These are the activations of a small network on made-up records, seen along a few directions, one row for each record.
After each row come some of the record's fields: RENOP, ZUPI, LEZI, ZUBA.
A field that a record lacks is left out.
Other fields move the rows too, some of them a lot.
Strong random noise was added to every row along 17 fixed directions; ignore it. To show where, here is one row again and again, with new noise each time:
[156, -87, -147, 221, -151, -210, -254, 171, 156, 424, -64, -91, 224, -160, 39, -198, -297, 33, -270, -311, -316, -230, 71, 175, 120, -334, 142, -288, -427, 170]
[-78, 503, 8, 1, 452, 327, -6, -136, 426, -44, 111, -494, -53, -92, 233, -312, -221, 455, 109, 165, 69, -475, -152, 341, 112, 807, -247, -153, -17, -213]
[-50, 70, 61, -168, 139, 392, -5, -255, -284, -32, 276, -248, 174, 351, 70, 128, 59, -334, -336, 36, 272, 156, -195, -461, 133, 27, 37, 220, 332, -262]
[131, 9, -122, 9, -192, 47, -257, -147, 19, -302, 48, -56, 51, -173, 185, -173, -397, 187, -154, 95, -50, -141, 155, 293, 63, 297, -222, -252, -81, 173]
[-173, -23, 173, 8, -116, -141, -39, 306, 103, 255, 46, 15, -9, 290, 39, -311, -74, 25, 411, 32, -35, -153, 164, -15, 72, -353, 144, 68, 145, -498]
[98, 239, 110, 6, -79, -302, -40, -234, 381, -472, 641, 193, -64, -30, 120, -59, -126, 244, 260, 173, -21, -527, -172, 30, -22, 526, -593, -511, -215, -584]
[121, -222, 230, 376, -68, 212, -125, -13, -434, -103, 439, 9, 105, 73, -111, -58, -17, -30, -134, 74, 42, -22, -579, 104, -258, -258, -12, -407, 41, -74]
[-360, 64, -436, -11, -97, 14, 98, -54, -324, 106, -24, 226, 98, -101, -140, -27, 441, -144, -263, 309, -13, -30, -518, -356, -416, 193, 37, 8, -117, 131]
[-59, 23, 292, -358, -26, -58, -60, -31, -25, 163, 381, -275, 482, -62, -13, -24, -45, 52, -126, 17, -478, -35, -321, 43, 34, 269, -225, -294, -66, -345]
[244, 70, -27, -225, -180, 406, 432, -192, -190, 149, -23, -125, 94, 90, -199, 173, -411, -68, -294, -713, -103, 369, -609, 158, 591, -259, -255, 270, 181, 117]
[210, -206, -108, 452, 296, 75, 243, 316, 107, 282, -40, 96, -23, 67, 107, -307, -40, -145, 103, -251, 31, 160, 136, -187, 16, 103, 185, -96, -201, 319]
[11, 222, -35, 64, -287, 316, 256, 73, -215, -94, -152, 301, -103, -69, -3, -269, -183, 162, 55, 44, -8, 244, -492, 288, 140, -202, -17, 239, 248, -87]
[339, -140, -127, -53, -22, 100, -19, -136, -64, -543, -283, 181, 145, -334, 178, -129, -90, 145, -498, 164, 501, 293, 58, 58, 369, -321, -172, 35, -8, 219]
[205, -205, -189, 448, 184, 81, -112, -67, -120, -67, 41, 31, 147, 29, -8, -129, -302, 171, -160, -34, -78, -531, -174, 85, 108, -79, -78, -357, -176, 117]
[-163, -35, -82, 31, 279, 108, -357, -38, -150, -125, -381, -25, -5, -98, -172, 192, 48, 157, -108, 60, 44, -102, 35, 111, -154, -18, -186, 182, 24, 558]
[58, -618, -56, -238, -391, -226, 612, 25, 26, 99, 23, -169, -79, -154, -114, 209, 40, -96, 289, -323, 471, 423, 471, 13, 473, 187, -305, 65, 93, 53]
[-31, -491, -667, 154, -424, -160, 503, 104, -326, 17, 100, -5, -28, 108, 107, -484, -142, -135, 30, 199, 233, -170, 35, -162, -163, 297, 202, -366, -94, 2]
[-342, -23, -6, -330, 15, -280, 22, -73, -204, -65, 94, -39, -67, 476, -185, 312, 218, -297, 104, -127, -194, -132, -196, -441, -183, -164, 129, 78, 352, -205]
[-66, -114, -156, -4, 270, -96, 91, 41, 150, -473, -287, 72, -192, 46, -28, -276, -208, 499, 421, 110, 32, -454, 28, 312, 45, 204, -330, -211, 94, 149]

[105, 287, -126, -189, 436, -14, 311, 110, 362, 141, -347, -103, 86, -160, -86, -67, -85, 334, 5, -64, 149, -216, -186, 159, 185, 38, -291, 344, -286, -15]
{RENOP: rom, ZUPI: dud, LEZI: fimot}
[81, 33, -201, 409, -204, 52, -81, -57, -159, 85, 15, 38, -195, -257, 46, 244, -30, -234, -223, -219, -147, 177, -47, 64, -156, 281, 261, -73, -24, 557]
{RENOP: golat, ZUPI: vukan, LEZI: soz, ZUBA: zige}
[54, 284, 113, -199, 119, 191, 147, 403, -218, -180, -483, 158, -77, 26, 99, -339, -180, 103, 80, 205, -76, 574, -93, 263, -294, -123, 165, 560, 187, 267]
{RENOP: rom, ZUPI: dud, LEZI: fimot}
[470, -389, -45, 46, -212, -66, 165, 0, 28, -363, 45, 332, -16, 164, 96, -242, -338, -121, -98, -512, -148, 341, 65, -18, 315, -462, -52, -405, -54, 302]
{RENOP: rom, ZUPI: vukan, LEZI: nanur}
[-321, -372, -85, 188, -49, 402, -13, -235, -48, -126, 172, 305, -97, 338, 75, -137, 260, -77, 413, 40, -239, -23, 262, -296, 162, 380, -103, -364, 299, 122]
{RENOP: rom, ZUPI: dud, LEZI: vik}
[190, -116, -419, 35, -213, 119, 231, 148, -188, -121, 27, 147, 190, -6, 126, -651, -218, 60, -212, 319, 258, 15, -317, 16, -246, -61, -49, -144, -278, 40]
{RENOP: rom, ZUPI: vukan, LEZI: soz, ZUBA: rop}
[-255, 15, -178, -594, -169, 237, 520, -12, -54, 284, -255, 65, 678, -631, 84, -465, 516, 233, -398, 527, -212, 438, -458, -48, 342, 260, 4, -41, -65, -291]
{RENOP: rom, ZUPI: vukan, LEZI: nanur}
[-151, 53, -417, -214, -351, -182, 151, -100, 244, 295, -302, -226, 158, -367, 7, -144, -153, 382, -165, -47, -100, -444, -9, 350, 554, -37, -72, -118, -186, -219]
{RENOP: rom, ZUPI: vukan, LEZI: soz, ZUBA: fezo}
[-6, -353, 73, -364, 448, 156, 65, -303, 70, -849, -109, 113, 137, 107, 53, -129, 305, 273, 19, 430, 498, -18, 91, -231, 206, -39, -414, -225, 246, -49]
{RENOP: golat, ZUPI: vukan, LEZI: momik}
[101, -81, 119, 252, -559, 317, -488, -65, -214, -72, 292, -11, -138, 36, 101, -39, -342, -70, 43, 227, 399, 142, 454, 315, -247, -91, -137, 109, -18, 89]
{RENOP: rom, ZUPI: vukan, LEZI: fimot}
[-343, 164, -163, -37, 2, 290, -429, -7, 168, 208, 67, -303, -3, 30, 120, -460, 47, 94, -46, 89, -228, -143, -49, 151, -377, 334, 73, -391, -146, 309]
{RENOP: rom, ZUPI: dud, LEZI: soz, ZUBA: rop}
[-222, 215, -230, -126, 464, 56, 167, 94, -50, -269, -630, 60, -124, 73, 59, -317, 116, 337, 49, 459, 218, -207, -23, -29, 31, -60, 181, 298, 193, -125]
{RENOP: rom, ZUPI: dud, LEZI: mevof}
[112, -550, -19, 130, 480, 128, 283, 200, -302, -121, -458, -178, -111, 197, -135, -12, -29, 36, 161, -34, 256, 160, 278, 66, -125, -187, 234, 117, 185, 544]
{RENOP: golat, ZUPI: dud, LEZI: nanur}
[-114, 268, -161, -180, -227, -119, 32, -105, 206, -220, -10, 13, -290, 95, 183, -148, -92, 12, 46, -131, -46, 6, 36, 16, 151, 119, 51, -94, 160, -131]
{RENOP: rom, ZUPI: vukan, LEZI: soz, ZUBA: doke}
[-99, -273, -287, -159, 104, 263, 412, -255, -336, -321, 30, -472, -96, 86, -2, -104, 14, 57, -129, 143, 339, -66, -279, 54, 11, 457, 69, -307, 341, 67]
{RENOP: rom, ZUPI: vukan, LEZI: mevof}
[37, -249, 152, -307, -207, -360, 115, -80, -118, -374, 122, -245, -204, 371, -113, 177, -348, 66, 330, -237, -239, -238, 73, 282, -51, -173, -18, -252, 306, -156]
{RENOP: rom, ZUPI: dud, LEZI: nanur}
[37, -211, -148, -31, -203, 303, 398, -167, -360, -19, 237, -227, 122, 145, 86, -154, -202, -43, -38, 190, 301, -52, -105, -58, 307, 274, -4, 2, 297, -420]
{RENOP: golat, ZUPI: dud, LEZI: soz, ZUBA: doke}
[315, 210, -149, -35, 8, -341, 728, -73, 115, -285, -58, 213, 157, -354, 173, 4, -50, 281, -95, 340, 61, -405, -418, 52, 448, 8, 116, 56, 52, -761]
{RENOP: golat, ZUPI: dud, LEZI: fimot}
[-268, 116, 567, -112, 264, 128, -368, 219, 153, 266, -15, -275, 128, 39, 166, -190, 167, 33, 237, 162, -361, 133, 258, 75, 31, 24, 423, -51, 379, -287]
{RENOP: golat, ZUPI: vukan, LEZI: mevof}
[262, -124, 200, 503, -252, 101, 289, -147, 42, -238, 350, 74, -328, -363, 379, -47, 315, -172, -127, 96, 433, 474, 101, 8, 273, 117, 515, -474, 233, -261]
{RENOP: rom, ZUPI: dud, LEZI: mevof}
[9, -73, 302, 143, 196, -34, -175, -22, 173, 117, 237, -171, 29, 50, 112, 172, 506, -289, -213, -171, 25, 205, -89, -293, -75, -385, 436, -305, 77, 6]
{RENOP: rom, ZUPI: vukan, LEZI: soz, ZUBA: rop}
[-182, -202, -248, -152, 140, -30, -137, -224, -344, -575, -367, 149, 42, -321, -156, 253, 108, 302, -3, 592, 221, -261, 143, 101, -161, 486, -384, 130, 163, 357]
{RENOP: golat, ZUPI: dud, LEZI: soz, ZUBA: doke}
[292, -100, 439, -201, 227, -354, -68, 65, -78, -325, 116, -134, 174, 48, 16, 338, -166, -24, -31, -127, -387, 108, 43, 77, -107, -23, -42, -85, 63, 42]
{RENOP: rom, ZUPI: dud, LEZI: soz, ZUBA: rop}
[-71, -3, 163, -358, 117, 42, -41, -187, 56, -196, -175, -200, 201, -184, -57, 185, 182, 256, -209, 79, 39, -35, -202, 194, 269, -287, -136, 2, 176, -79]
{RENOP: rom, ZUPI: vukan, LEZI: fimot}
[90, 73, -183, -328, -363, -226, 386, 95, 102, -19, 40, 185, -93, -72, 14, -102, -113, -130, 127, -73, 51, 345, 102, -54, -96, 258, -157, 180, -150, 2]
{RENOP: golat, ZUPI: vukan, LEZI: nanur}
[-188, 324, 10, -158, 273, 474, -83, -252, -70, -52, -247, -225, -44, 129, 32, 133, -4, 85, -155, 53, 141, 10, -12, -30, 320, 90, -18, 436, 364, -50]
{RENOP: rom, ZUPI: vukan, LEZI: dun}
[285, -592, 381, 363, 96, -120, 35, -239, 87, -431, 284, 92, -71, -198, 81, 544, 93, 67, 368, 59, 324, -43, 742, 2, 448, 390, -357, -236, 166, -25]
{RENOP: golat, ZUPI: dud, LEZI: soz, ZUBA: fezo}
[207, -182, 312, -144, 312, -206, 157, 241, 30, 94, 27, 227, 363, -14, 46, -85, 115, -130, 20, 48, -315, 348, 234, -330, 74, 76, 38, -44, -176, -169]
{RENOP: rom, ZUPI: dud, LEZI: mevof}
[-227, 243, -256, 136, -293, 250, -176, 16, -262, 195, -28, -211, -177, -167, 50, -117, -85, -58, -50, 383, 163, -9, 34, 224, -530, 473, 255, 190, 27, 207]
{RENOP: golat, ZUPI: dud, LEZI: soz, ZUBA: med}
[236, 41, 104, 99, 471, 239, 418, -46, 359, 1, 3, 59, 100, -195, 123, 58, 281, 67, 44, 37, 476, 186, 49, -235, 413, 265, -252, 254, -64, -94]
{RENOP: golat, ZUPI: dud, LEZI: soz, ZUBA: rop}

Here are new rows. What are their fields?
[-118, 174, 87, -96, -245, 380, -591, -154, -472, -323, -163, 607, -136, 464, -55, 135, -135, -425, -120, -31, -240, 462, 116, -352, -119, -507, 168, 475, 504, 260]
{RENOP: golat, ZUPI: vukan, LEZI: mevof}
[139, -122, 172, 151, 75, -759, 382, -7, 182, -614, -58, 202, -351, -589, -78, 373, 426, 375, 223, 243, 335, -190, -106, 274, 41, -3, -23, -383, 15, -293]
{RENOP: rom, ZUPI: vukan, LEZI: mevof}
[227, 265, 301, -413, 203, -565, 40, -169, 469, -583, 151, 445, 170, 12, 92, 237, 131, 101, 0, 39, -70, -182, -59, -366, 429, -292, -368, -13, -29, -732]
{RENOP: golat, ZUPI: dud, LEZI: soz, ZUBA: fezo}
[148, -212, 146, -234, 84, -572, 400, 265, 25, 7, 91, -261, 100, 28, -28, 211, 47, -16, 227, 157, 326, -61, 237, -64, -119, 11, -85, 239, -102, -390]
{RENOP: rom, ZUPI: dud, LEZI: soz, ZUBA: rop}
[380, 117, 91, -191, -27, -15, 218, 45, 32, 268, 347, -302, 453, 0, 146, -42, -274, -168, -396, -126, -77, 138, -231, -96, 111, 42, -55, 61, -291, -297]
{RENOP: rom, ZUPI: vukan, LEZI: soz, ZUBA: rop}
[142, -19, -55, 305, -88, 204, 317, 5, 225, 279, 76, -39, -323, 1, -12, 128, 53, -175, 130, -420, 391, 235, 36, 12, 163, -108, 90, 161, -10, 196]
{RENOP: golat, ZUPI: vukan, LEZI: fimot}
[252, 87, -17, 40, 248, -198, -37, -216, -80, -112, -6, -12, 299, -599, -18, 625, 70, 46, -442, 189, 63, -65, 99, -71, 141, 614, -369, 210, -279, 153]
{RENOP: rom, ZUPI: vukan, LEZI: soz, ZUBA: doke}
[-35, 479, 278, -132, 96, 235, -21, 116, -224, -64, -230, -147, -58, -17, 67, -118, -113, 185, -122, 299, 91, 191, -276, 314, -24, -263, 245, 445, 288, -368]
{RENOP: rom, ZUPI: dud, LEZI: mevof}
[139, -36, 110, -212, -53, -67, 343, 73, 65, -158, -240, -133, -258, 14, 30, 144, -219, 14, 247, -283, 213, 303, 252, 202, 390, -34, 28, 362, 408, 9]
{RENOP: golat, ZUPI: dud, LEZI: soz, ZUBA: doke}
[220, 176, -373, 101, -54, -53, 387, 137, -262, 498, 5, 108, 211, 61, -97, 140, -92, -370, -401, 10, 170, 65, -207, -387, -250, -123, 131, 597, -474, -59]
{RENOP: golat, ZUPI: dud, LEZI: fimot}
[158, -99, -291, -66, -93, -432, 431, 152, -57, -260, 301, 261, -301, 595, -47, 2, -61, -458, 268, -189, 325, -1, -96, -569, -417, -97, -22, 133, -41, -102]
{RENOP: golat, ZUPI: dud, LEZI: soz, ZUBA: rop}
[111, 15, 150, -7, 39, -190, -52, 70, 234, -193, -402, 388, -32, -266, 9, 123, -26, 208, 138, -201, -480, 87, 130, 245, 301, -259, 48, -9, 114, 263]
{RENOP: rom, ZUPI: vukan, LEZI: fimot}
[-106, 305, -104, 163, 269, 21, -489, 138, -92, 171, -410, -128, -60, 215, 8, 65, -220, -6, -139, 70, -46, -327, 192, 14, -215, -327, 310, 472, 0, 176]
{RENOP: golat, ZUPI: dud, LEZI: soz, ZUBA: fezo}
[-117, 415, 129, 22, 53, -246, 0, 379, 742, 209, -7, 483, -408, -24, 0, -323, 234, 39, 581, -181, 217, 252, 230, -118, -109, -2, -290, 214, -354, -131]
{RENOP: golat, ZUPI: vukan, LEZI: mevof}
[54, -198, 156, 290, -191, 54, -324, 90, -1, 203, 152, -55, 239, -103, 142, -206, -422, 216, 233, 193, -250, -363, 437, 320, 229, 208, -88, -189, -25, -237]
{RENOP: golat, ZUPI: vukan, LEZI: soz, ZUBA: doke}
